Here are a small network's activations along a few directions, averaged over the inputs that share one value of a field.
Related values have similar rows: they may be neighbours, one step apart, or belong to one group.
Random noise pushes rows far along 19 fixed directions. That doesn't count. These rows show it; they differ only by the noise:
[-193  284  302  547  392 -103  142  766 -195  -15  182 -161  -20 -476
  832 -141 -217 -135   42 -135 -206 -228  264   42 -233 -182  114  305
   51  167  153]
[-157  273  115 -180 -268  181  -80   43   20  331  -92  -46 -146 -312
  424  278  -30   65 -311   25  230  -42 -179 -236   55   18  231  220
  -13   33 -295]
[  86  -11   83  189  223  -36  185  291 -159   35  217   91   67 -222
  253  -75 -118 -402  121  -91  211  183  -90 -133 -186 -176  303  231
 -169   -3   50]
[-219  -32 -156  250 -371  310  267   49   24  327  132 -400  -93  170
  530 -358   20 -544  138 -110  324   82  -59 -137  -77   58  281  -36
 -336 -205  336]
[ -13 -109  197  111 -389   44  -47  399  118  -39 -170   56   -4  225
 -495  -56 -176 -251 -246  399  281  -91 -255 -197 -331  -78  238  -70
  206 -208  252]
[ -48  259   58   72 -225 -137 -202  100 -424 -417  416   16   78  -23
 -179   33   54 -100   16  418  367 -148  256 -353 -387  -62 -281  -35
 -160 -231  319]
[-361  345   47   92   -1 -169  -74  242  130  -17  -65   66  -75  173
 -122  177 -233 -201   85   90  438  -69  112    3 -228 -320  252  -56
 -312   13  -40]
[-278  369  -79 -397 -384  -58 -184 -429   98  341   77 -279  320   34
   99 -258  387   79   45 -377  440  -33  287 -187  -69   85 -382  253
  190  136 -215]
[-111   65  333  -45  177   30  113  364 -301 -101  -49   98  137 -326
  187   -3  -48 -175   91   98   52  -81  249   25 -193  216  -12  371
   81  166 -407]
[ 102   26 -158  128   24 -119 -225  228  156  181  -67 -511 -367   21
  294  391  104   92 -188 -110   47 -190  301   31   43   82  383 -336
  124    2  419]
[  76 -154  142  558 -255  182 -153  248  384 -234 -289  358  296   76
  -84   26  200   99 -333  -19 -214 -271  -23  204 -183  121 -273  -27
 -130  315  -76]
[ -49 -133   53  -35  -46   73  197   23  -26 -188 -349 -212 -121  115
   47  444 -189  168   54  234  199 -248  -96  123  201  144  237  114
 -238 -299 -143]
[ 292  207   33    1  151   84 -341  433  185 -146   97  -40 -380  -88
  175  790 -409 -155   80  191   86  -11  274   13  -65   42  430  347
  -18  129 -214]
[ 270   94   23  585 -277 -122  564    6  365   59   44 -262  257  515
   54 -511 -156   84 -434 -120 -118   -5 -623   99   38 -402  338  123
  -79 -290  631]
[-331   56   79   87 -327  274  217   21  166  202 -308 -240 -240  201
  227  -51 -179   25 -108  230  -69 -162 -211  143  154   63  268 -111
 -164  -85   71]
[ 223 -227  -74  -30 -129 -164 -267  -45  303   59   38 -152 -320  218
 -155 -153  -99   62  166  -71   50  -52 -237  -16   54 -122 -426 -396
  148  365  141]
[ -99  136  256  164  150 -104  178  106   86 -114 -158 -108 -167  -93
  197   54  -60   17  146  122 -103 -197  154  186 -166 -185  186 -116
  -75  188  387]
[ 650  192   60  147    2 -273  313  -33  124 -211  105 -282 -180 -129
  443  349 -135  271   50 -122 -216 -137  126  286   31 -126  110  498
  -48  113    7]
[ 489   44   14 -216  -77 -179 -106 -436 -259  -61  179   47  231 -409
 -327  199  425   52   25   92  198   58  215    4  -91  139   61  306
   53  249 -106]
[-266  121  166 -222  100   -1    2   79  248  534 -279    2 -372 -341
  556  335  254  -42 -246 -197   59  110  -73 -168 -109 -212  517 -198
  115  163  414]
[  93  -14  269 -300  -13  -67  -80 -225  400    6 -153  161 -270  231
 -244  186  112 -129  153  239   89  136 -181   61 -132  -90  -57  -25
   54  444  348]


Values of Tokem:
v18: [ 261 -420  -89    8 -221  249  -93  -92 -117  150  -13 -138 -152 -319
   61 -300  117 -126   75 -110   41  -57  -49  -74  114  321 -244 -363
   93  317 -314]
v11: [-204  185  333  359  -86  437  -71 -141  241 -470 -177  -59  263  -11
   27 -354 -333  372  -29  158 -206 -505   21 -107  -97 -107 -233 -399
   23   84  204]
v15: [ 109  -63  -82  143  177 -122  105   15 -173   19  -45 -155 -211 -208
  145  -33  -25  227    9   17 -395  -64   70  321  268   43   56 -148
  -24  174  -99]
v20: [-210  239  135  172   72  230  -12   91  176  125   90  220  264   13
  114 -218   14  -83 -202   52 -335  178 -132  -66 -143 -161  137  331
  125  -84  386]
v19: [  96 -105  240  109 -251  253  -14  -22 -248 -324  -83  131 -113 -160
 -119  101  238   27 -173  617 -290 -149  -35   -8 -115  282 -181  -36
   -2  -63  435]
v12: [ 113  -92 -187 -118  145    1 -131 -320 -129  -52  160 -166  184  167
  -68  -39  179  224  -66 -131  -18   -2  -32 -115  373  297 -300  -65
   73 -131 -125]
v10: [-118  107   50  139 -319  373   24 -259  319 -121  -91 -260 -138  142
  111  -95 -283  -46  455  298 -103 -174  -76   78   17 -137  -50   68
 -103  -87  431]
v16: [ 223   42  161 -127 -125  -67  192  187  416 -193 -151  -14   53  287
  -13  -62  -95 -212   74 -275   22  -14  313  -35 -462  -51   -8  182
  403 -123   87]
v1: [-449  267 -120 -406  145 -122  126   53 -427  143    4  163 -286  -59
 -169   34 -347  -36  -50  112  198  146  -18 -197   68 -262  361 -395
 -192 -408 -419]
v5: [ -56   17  277  383   58   10  253  126   26  155 -131  -96  125 -100
  317 -573  -55 -182  -69 -208  -47 -197 -232  169  -19   28 -235  -71
  -67  525 -185]
v6: [ 335   66  183  202  -38   54  239 -131   32  -45 -112 -177  434 -328
 -272 -288 -168  -84   57 -137  277 -241  -47  -35 -167 -126  360  265
  181   85 -200]
v7: [-382  108   49   83  163  161 -137   11  251  -42  -87  533  434  -32
 -258   18  -55  146   97  -37 -228   81  -77   60    4 -281 -112  470
  132  -82 -215]
v2: [ 116   64   52  200  336 -116  286  274 -203 -145  -57  -67  -57  136
   93   -4 -270 -140 -136   15  -73   -9  122  164   50  101  300 -191
 -140  -80 -136]
v17: [ 172  139  142  190 -368  219  -66   71   81   66  182   22   55 -297
  344 -123  183  -89 -373   28  -59  -16 -117 -274 -224   40  -14   93
  157  116  249]
v14: [  10  108 -152 -227  -52  -44 -195 -253  183 -185   87  -49 -156  395
  -24  435  -84  237   92   90  148   25  -63  -31  220   16 -237  130
 -228 -125  -17]
v9: [   4  446 -147 -181   15   -7  102 -165   43 -437   74  164 -233  257
  247  546 -288  200  -29  -56   22   64  238  -39  -50 -134   30 -281
 -554 -279 -190]
v8: [ 101 -160   -1  -74 -218  211  177 -211  475 -106 -357  112 -307  364
   29  457  -40  104 -113   87  -18   15 -271  150  135   31  124  -82
 -220 -140   57]
v13: [ 160 -147   42  102  -95   10 -307  222  -76  273 -283  -28  -22 -521
 -327  247  105  241 -539  194 -205 -232 -124  104  150  215  329  -48
  473   69 -184]
v3: [  60 -117 -372   59  -79 -153 -128   65 -221 -224   99   19 -212  -39
 -190   79 -182  373   33   21 -265 -126  223  -34   63 -112 -217 -642
  -42 -315  -38]
v4: [-151 -328    2  190   25  102  158 -156   69   70 -316   56  267   11
 -193 -310  275  -89  -31  -97  -81  -78 -120  126   46   15   33 -211
   -3  -45  292]
The values of Tokem form 5 separate groups.
List the group mates of v19, in the order listed. -> v20, v10, v9
List the group mates of v15, in the order listed. -> v17, v14, v3
List the group mates of v11, in the order listed. -> v18, v7, v8
List the group mates of v4, in the order listed. -> v5, v2, v13

Values of Vuzi:
f2: [-350  316  -25  -23 -245  267 -197  250 -302  286  275  108 -121 -116
 -139 -151 -211 -144  -79  492 -269  144  141   -7  -40   87  298  214
   62  -42 -176]
f4: [  18  198 -263 -362  -51   39   61 -438  195 -266  105  319 -241  357
 -508  245 -435   35  441  226 -281  281  206  172    0 -321  158  -96
 -216 -234 -155]
f6: [ -82  240  272  341 -282  446 -210  519  263  -91  314 -148  104  109
  473 -589 -511  -88  -96   41 -153 -139 -261 -274  -84   45 -501  250
  285  241  -61]
f5: [ 138 -286 -179  916 -737  402  251 -104   73  289 -279  -50  168 -730
  110 -318  109 -260  134  -77  -67 -401  -84  462  -16  -50  434  277
 -459  220 -385]
f7: [-368  264   82 -112   12  -98  138  314 -501    7  317  -61   25  246
  251 -101  -83  -16 -167  266    4   78   79  -17   93  294 -223  423
  -90 -230 -280]
f1: [  -9   36 -511  292 -287  107 -417 -148 -434  305  331 -268  -41 -418
  161  402  738 -316 -193  111  308   35  502 -155  -42  275  422  -72
 -341 -245  518]
f8: [  30  314   23  351   74 -160   58  167  244  568  151 -144  -35  276
  426 -251  226 -647 -283 -318  458  252 -288  150  102  113  207  119
 -429  703 -162]
f3: [-206  148 -365 -139  -33   82 -456 -458  105  311   39   68 -291  -44
  -73  328  355  132 -130   -6  -22  123  184  -13  201  -25  205 -608
 -189  130  176]
f9: [-207 -189 -290 -238  106  -80  -58 -268 -332   13  -26  -64 -223  255
 -170  430  249  202 -191  304   64  103 -225  -17  387  207   56 -271
 -292 -500  259]
The values of Vuzi form 3 separate groups.
List the group mates of f8, in the order listed. -> f1, f9
List the group mates of f4, in the order listed. -> f5, f3

Values of Sati:
m3: [-433 -107   41  235 -271   89 -464  202 -152   63  123  -79  138  454
 -258   11  481 -341 -336  455  817 -102 -260 -255   24  518 -323  -75
 -302   96  163]
m8: [ 397  108   32  253  164 -124 -259  219  369 -123  126 -481  136   47
 -335  -92 -397 -333  613  -86  149 -185  448  213 -246 -114  218  411
  463  289  160]
m7: [ 309 -132   93   39 -142 -338  346 -214  -43  -96  -67  209 -133   92
 -230 -394  187  190 -217  -29 -321  -25 -237  198  -38 -126 -416 -404
  -16  264  -39]
m2: [ 288 -302  -59 -384   -7  546   20 -474  162  147  -78 -586  -35 -241
  661   44  124 -174  243 -465  382    2   52 -513  140  326  154 -225
  242 -120  217]
m6: [-160 -186 -138 -101   40 -101  278  -68 -626  215  340 -105 -323 -639
  326 -185   69 -390  827  150 -110  189  268   60 -155 -164   34  302
 -138 -137  285]
m5: [-171  470 -112  193  122  153   93  -25 -114 -148  116 -107  261 -452
   75 -240 -528 -348  516 -325  370 -104  656 -137 -477 -522  689 -339
 -379 -120 -111]
m9: [ 106  -15  326 -278  205   56  582 -130  -91 -363 -180  518  217 -221
  165   96   41   31   81 -103 -169  165  134  -17 -308  -98  189   75
 -169 -108 -108]
m1: [ 433   45 -121 -269  -95 -352 -287  -53 -131  -48  400  415  401   58
 -335  174  529  472 -687 -101 -239  337 -100 -349  -83  -25 -419  425
  493 -301  209]
m4: [ -51  -54  317   97  207  335   84   82  694 -319 -360  149  198  -41
  570  -86 -560   40  187 -625  394 -202 -522 -488 -143 -503 -305 -259
  -96   65 -107]
The values of Sati form a line.
List every value one step from m6, in the order listed. -> m5, m1
List every value one step from m7, in the order listed. -> m2
List every value one step from m3, in the order listed. -> m9
